These are the activations of a small neural network, seen along a few directions. Each row is one input.
In each table, some parts of the input vary, and every possible input appears once, in random order.
A made-up example of a description, with smaller parts first: line(6) and (point or line(9) or (values(3) and ring(5))).
Shared parts are said once, and a part with two or three values counts as separate values.
In the rows, zero is written as 128.

Other details of the inputs shift rows strongly along two fixed directions, in all tables alike. That doesn't count.

Table:
x1: [140 126 113 109 136 115 122 131 124 117 119 131 134]
x2: [127 108 122 133 123 119 148 127 146 128 131 109 115]
x3: [126 128 110 125 132 124 133 137 133 114 122 116 139]
x4: [140 130 121 133 143 118 104 122 125 117 136 134 126]
x5: [134 132 119 128 131 135 129 128 131 119 153 126 129]
x6: [127 107 111 119 114 154  76 115 135 144 146 140 126]
x7: [149 131 113 121 121 118 128 121 137 125 130 129 120]
x8: [ 94 139 158 200 131 138 172 144 102 213  76 205 144]
x9: [149 134 117 126 120 118 120 109 133 116 134 142 121]
x10: [ 89 169 247  78  66 141 127 144 121 122 101  80 104]
x11: [140 129 113 124 135 113 119 125 133 119 118 127 127]
x12: [128 132 113 130 132 122 124 123 132 107 127 129 141]
x13: [126 123 110 111 135 129 136 144 123 111 125 122 144]
x14: [119 111 126 136 149 124 133 127 128 124 132 104 123]
x15: [135 131 114 120 134 143 138 129 125 123 147 117 133]
x16: [129 114 126 137 121 116 140 115 145 121 135 121 120]
x17: [150 133 119 121 134 128 123 117 124 128 143 127 122]
x18: [128 112 127 131 137 130 144 123 135 130 144 107 117]
x19: [ 98 195 238  81  59 147 117 143 120 116  99  85 114]
x20: [122 105 114 123 128 148  66 118 134 137 135 138 135]
x21: [116 104 121 122 138 117 142 138 132 120 123 111 128]
x22: [133 124 109 107 122 134 146 139 128 118 137 124 137]
x23: [118 108 121 137 135 115 138 131 140 122 121 106 122]
x24: [142 132 118 125 147 122 113 121 120 121 129 124 130]
x25: [117 110 129 145 145 118 123 128 133 121 138 114 120]
x26: [117 157 148 183 131 138 150 136  96 200  77 220 145]
x27: [128 130 116 124 145 137 127 133 120 115 134 114 140]
x28: [148 132 122 129 130 124 114 117 129 122 148 137 118]
x29: [148 128 113 106 122 121 132 126 128 124 132 135 127]
x30: [116 120 137 174 137 136 159 135 121 178 127 165 124]
x31: [135 134 112 126 119 126 135 119 136 113 139 132 134]
x32: [126 130 118 133 143 129 118 132 127 113 140 124 137]
Each input here is: values(2) and (point or (values(3) and ring(5))).
Question: Changing only the values(2) part turns x2 into x23. The same change can be made to x5. Which row results?
Answer: x32
Question: Which other rows does x14 become when the values(3) part takes its other values? List them by row number.
Answer: x24, x27
Question: Start at x7 and move only the ring(5) part, one step at a time. The first step leads to x29. Which rows follow, in order?
Answer: x17, x28, x9

Table:
x33: [134 102 100 140 146 108 137 112 149  92 147  99 115]
x34: [144 114  86 104 128 140  90 112 138  95 155 126 143]
x35: [ 93 161 216  91  97 137 114 153 115 107 100  80 122]
x36: [121 174 208  80  84 161  74 128 111 116 128 104 114]
x37: [137 143 113 178 145 121 170 133 102 190  99 215 139]
x38: [137 140 117 182 148 129 154 126 106 201 101 217 142]
x39: [134  92  88 112 148 121 154 139 145 107 146  92 136]
x40: [139 113  87 110 147 119 103 121 136  95 133 107 137]
x41: [157 120  81 106 140 119 145 126 137  98 161 104 128]
x42: [133 132 120 196 139 118 177 130 109 193  96 207 133]
x43: [133 146 109 178 153 142 171 148  92 190 107 206 148]
x44: [144 111  77 103 139 118 143 136 145  97 138 100 136]
x45: [141 117  84 107 146 113 120 134 136  85 129 107 134]
x46: [133 100 102 146 148 112 118 108 154 107 153  99 117]
x47: [100 202 225 153 103 169 138 152  74 208  75 188 137]
x48: [161 117  84 111 131 100 147 113 143 101 151 118 119]
x49: [122  89 101 137 155 115 118 122 144 110 151  96 124]
x50: [154 103 102 133 129 115  97 107 154 118 153 131 111]
x51: [150 120  73 105 131 117 145 131 147  88 155 107 144]
x52: [147 124  80 109 139 112 122 128 140  75 148 114 144]
x53: [ 87 152 221 105 100 131 121 143 119 109 106  83 111]
x54: [ 93 157 214  93 101 141  95 140 117 117 105  77 123]
x55: [ 81 144 213 104  88 149  85 134 124 134 123  94 108]
x56: [127  83  95 123 150 116 160 129 150 106 151  93 124]
x57: [171  92  61 116 150 113  95  99 152 103 166 136 121]
x58: [134 129 122 201 142 124 158 126 117 203 102 207 134]
x59: [136  69  58 119 153 129  97 119 144 110 164 106 134]
x60: [113 119 121 193 140 139 203 136 118 198 108 182 132]
x61: [109 185 206  83  87 141  89 129 117  97 112  99 133]
x62: [101 167 204  78  79 157  72 129 113 117 101 102 121]
x63: [133 128 117 187 127 123 197 131 114 199 104 199 131]
x64: [ 97 152 209 116  84 147  86 124 135 129 126  99 100]
Question: Describe the family of inputs behind these rows.
Answer: line(4) and ring(8)
Question: Which other rows does x42 become when the line(4) part takes its other values? List them by row number.
Answer: x50, x58, x63
